These are the activations of a small neural network, seen along a few directions. Each row is one input.
Each table varies a few parts of the input and shows all the possible inputs, shuffled.
A made-up example of a description, with smaller parts first: values(2) and (point or line(11) or (line(4) and ring(5))).
Shared parts are said once, and a part with two or three values counts as separate values.

Rows:
R1:    0    6 -199  185   95  319  179  -50  167  188   52  314
R2: -280  -14 -403   28   41   52 -264  201  339 -403 -203  -19
R3: -113  796  297 -335  187 -203  211  -80   93  -69 -136 -215
R4:  196 -226   -5  297 -229  400  187   56 -155  253  113  154
R5:  182 -333  165   96  -96 -374 -259 -465    6  103  424  -66
R6:   33   -4  -79   95  260 -127  -66 -189  365  -77  350   25
R7:  292 -222   91  362 -150  338  211  -52 -152  279  205  191
R8: -102  814  204 -383  138 -180  182   48   64 -187 -200 -197
R9:  163  808  428 -289  330 -297  232 -304   95   74   63 -208
R10:   10   24 -293  136   45  342  152   80  137   67  -11  332
R11:  -87 -330  -64   -2 -289 -261 -316 -102  -25 -166  161  -51
R12:  414 -514  198  313 -267 -273   32 -170 -198  402  321  -17
R13: -223 -334 -273   -6 -378 -184 -412   96  -70 -396 -165  -99
R14: -281  268  150 -535  393   35  -32  181 -194 -131 -350 -210
R15:  100 -519    8  239 -462 -158  -48  181 -207  156   24   16
R16:   91 -324   52   62 -161 -361 -212 -308  -40  -61  387  -60
R17: -110  -18 -138   56  181  -56 -116 -102  388  -81  220    0
R18: -145  -10 -195   31  131  -26 -169   10  383 -179  122   31
R19:   28  809  355 -296  266 -273  259 -167   73  -64  -10 -191
R20: -170   10 -462  157  -45  425   31  257  122 -136 -370  296
R21: -179  290  250 -528  481  -28   81   26 -214   57  -52 -217
R22: -123  795  124 -389  101 -154  150  106   67 -299 -367 -237
R23:   93 -250 -106  290 -319  461   72  217 -129   60 -185  165
R24: -261  289  230 -527  430    9    1  122 -197  -20 -184 -171
R25:   -5 -329  -45   -2 -240 -299 -237 -201  -44  -88  294  -98
R26:   78 -542  -75  233 -501 -133  -81  244 -205   41 -142  -20
R27:  231   10  -30  259  239  237  178 -293  188  355  219  337
R28:    7  281  454 -430  622 -104   55 -234 -164  242   80 -182
R29:  381 -233  203  395  -84  326  160 -209 -106  441  242  188
R30: -392  285   24 -530  344   83  -94  313 -242 -239 -508 -221
R31:  277 -513  123  304 -333 -255   57  -28 -221  261  249    3
R32:  169   -5   -4  104  325 -148  -91 -326  384   65  424   10
R33:  -36 -522 -200  236 -550  -84 -145  383 -252  -73 -300  -31
R34:  -84  294  346 -463  559  -89  104  -79 -209   83   41 -179
R35:   96   10 -103  249  173  257  204 -156  168  213  145  353
R36:  161 -217  -63  272 -279  428  132  171 -159  153   16  187
R37: -168  -32 -277   25   93    2 -201   69  387 -293  -44   -7
R38:  135 -527   65  263 -412 -188    7   65 -201  257  121  -18
R39:  -64 -343 -185  -34 -329 -242 -324  -24  -49 -305   30 -102
R40:  -20 -232 -232  293 -369  509    8  354 -174  -53 -342  153
R41:  -58   -8 -337  155    6  376   94  123  167  -25 -212  309
R42: -235  811   -2 -384   51 -103   86  237   19 -406 -525 -248
Q: Changing only one part turns R8 into R3. The same change can be made to R18. Which row results?
A: R17
Q: What is each input in this table made of?
A: line(6) and (values(2) or ring(5))
Q: A walk changes only the ring(5) part. It starts at R23 and steps to R26. List the rest of the walk in order.
A: R39, R37, R41
Q: Which other rows agree with R40 in the line(6) part? List them by row number.
A: R2, R13, R20, R30, R33, R42

Rows:
R43: -221 -475 -193 -268 -453 -544 -167  286 -365 -233  -76 -189
R44: -266 -340  177 -119 -260 -597 -552   38  222 -448   95 -481
R45:  -23   95  265   58  422  573  373  454 -142  355 -449   67
R46: -381  226 -409 -383  125 -332 -253  151  139 -490 -518 -129
R47: -444  189 -438 -448  -75 -113   -1  510 -142 -469 -448  -63
R48:  163  560  233  256 -263  437  463  287 -113   89 -499   90
R49:   30 -236  508   45  433 -352 -139 -180  313  291  481 -243
R50:  -60  293  -37 -251  786  -74  157  -47  281  257 -145  146
R51:   69  710 -112 -121  -95   27  529  125   28   13 -135  213
R52: -211  367  -97 -466  165  436  136 -138 -259  -70  -26  287
R53:  -34  229  172  -98   38  854   94   69 -420  -46 -351  100
R54:   61 -241   52 -224 -139    3  -18 -331 -571  100  415   77
R55:  125  750  -85  -55  103 -201  263 -225  306  -12 -201  154
R56:  236  202  473  247 -260 -472  -28 -363  338    9  432 -247
R57:   76 -362  137  -78  253 -294  251   69 -290  527  312   45
R58:   19 -116  429  -86   46  -61 -399 -565   28 -140  579 -196
R59:  121 -308  200    1  472 -529  -15 -273   -2  450  242   31
R60:  280   89  100  109 -452 -415  355 -113 -251  260  266   41
R61:  -78 -595  118   28 -672 -122 -289  463 -466  -63 -438 -324
R62:  -99 -733 -901  570 -482  214 -461  449  386 -364  -24  339
R63:  523  -53  354  373 -635   34  284  126 -355  332  -51 -146
R64: -438  334 -189 -250  144 -155 -359  284  360 -675 -222 -505
R65:  325  135  158  192 -227 -647   97 -456   32  178  194   24
R66: -200  235   -5 -306  559  144  413  247   17  339 -128  250
R67:  110 -191  117 -142   80 -234 -276 -670 -283   21  339   70
R68:  342 -286 -630  905 -500  363  192   -4  543   21  244  538
R69:  132 -757 -591  715  174  492  120  108  536  283  269  487
R70:  -69  420 -126 -407  395  215 -109 -429    3 -158  -47  186
R71: -124  517   93 -283  412  387 -209 -296  228 -353  249 -185
R72: -120  390  179 -137  798  103   55   77  507   58  154 -228
R73:   50 -620 -602  587 -251  767 -219 -300  269  -32  323  617
R74:  305 -384  295   44 -314  449  -88 -105 -675  186   88 -120
R75:  324 -512  382  176   64  164  187  291 -386  604  -18 -149
R76: -164 -430 -127 -193 -230 -772 -423  -61  -74 -305 -150 -205
R77: -349   70 -100  -66 -249  287 -105  679 -287 -355 -806 -184
R78:  -10  829  197   74   89  -36  142 -156  546 -160   48 -167
Q: Changing only one part turns R66 into R47. The same change can be made to R57. Which row results?
A: R43
Q: What is each input in this table made of?
A: values(4) and (point or (values(2) and line(4)))
Q: Which other rows agree with R55 in the values(4) part? List them by row number.
A: R48, R51, R56, R60, R63, R65, R68, R78
Q: Change only the values(4) part in R53. List by row number the other rows that result.
A: R45, R48, R77

Rows:
R79:  262 -566  -42  529 -441  155 -220   25  -60   30  -21  -11
R80: -191  492  177 -316  321   -5 -127  102  173 -316 -262 -332
R81: -551  502 -408 -564  -50  183   90  614 -160 -507 -583  -18
R82:    5  640  566 -375  735 -151  282 -403  147  301  381 -119
R83: -390  461 -189 -577  240   53   -4  200 -187 -355 -420  -36
R84: -179  478  246 -493  335 -395   56  -37  -41  -63 -114 -264
R85:  573 -421  297  417   26   14  193 -441  -78  638  660  183
R86:   -7  701  328 -316  448 -256   88 -347  254  -23  121 -172
R87:  512 -361   77  522 -266 -107   12 -399   14  290  389  144
R88:  177 -680  -47  395 -238 -201 -118  -23   74  209  310   61
R89: -114 -548 -546  485 -724  447  -63  531  -79 -167 -433  280
R90:  -96 -697 -459  294 -387  263 -190  178  -57  -38  -28  285
Q: What is each input in this table made of?
A: values(2) and line(6)
Q: Changing only the line(6) part turns R89 into R85. The same change can be made to R81. Which row results?
A: R82

Rows:
R91:  107 -614 -161  224 -376 -411 -375 -302   57  -67  378    1
R92: -218  488  -71 -260 -119 -417   49  257  104 -325 -374 -218
R93: -151  316  265 -315   -8 -209   74  361 -240 -104 -473 -346
R94:   -6   60  -97  -34 -254  471   99  115 -358  -36 -253  151
R95:  557  434  688   96  381 -270  438 -700   94  644  691   14
R96:  129 -794   69   90 -292 -263 -242 -163 -379  167  356  -26
R97: -371  619  -87 -499  647  -86  -55 -124  349 -288  -65  -47
R98: -256  455  217 -580  780  125  -22    4   -8  -68 -135 -204
R99:  119 -681 -134  522 -185  454   83  337  -33  327    9  227
R100:  -25  227 -331   83 -335  316   -6   16   48 -295 -171  181
R101:  115 -510 -360  673 -239  292  -43  200  366   46   36  267
Q: What is each input in this table made of?
A: point or (values(2) and line(5))
Q: Change only the values(2) part in R91. List by row number the other rows that result.
A: R96
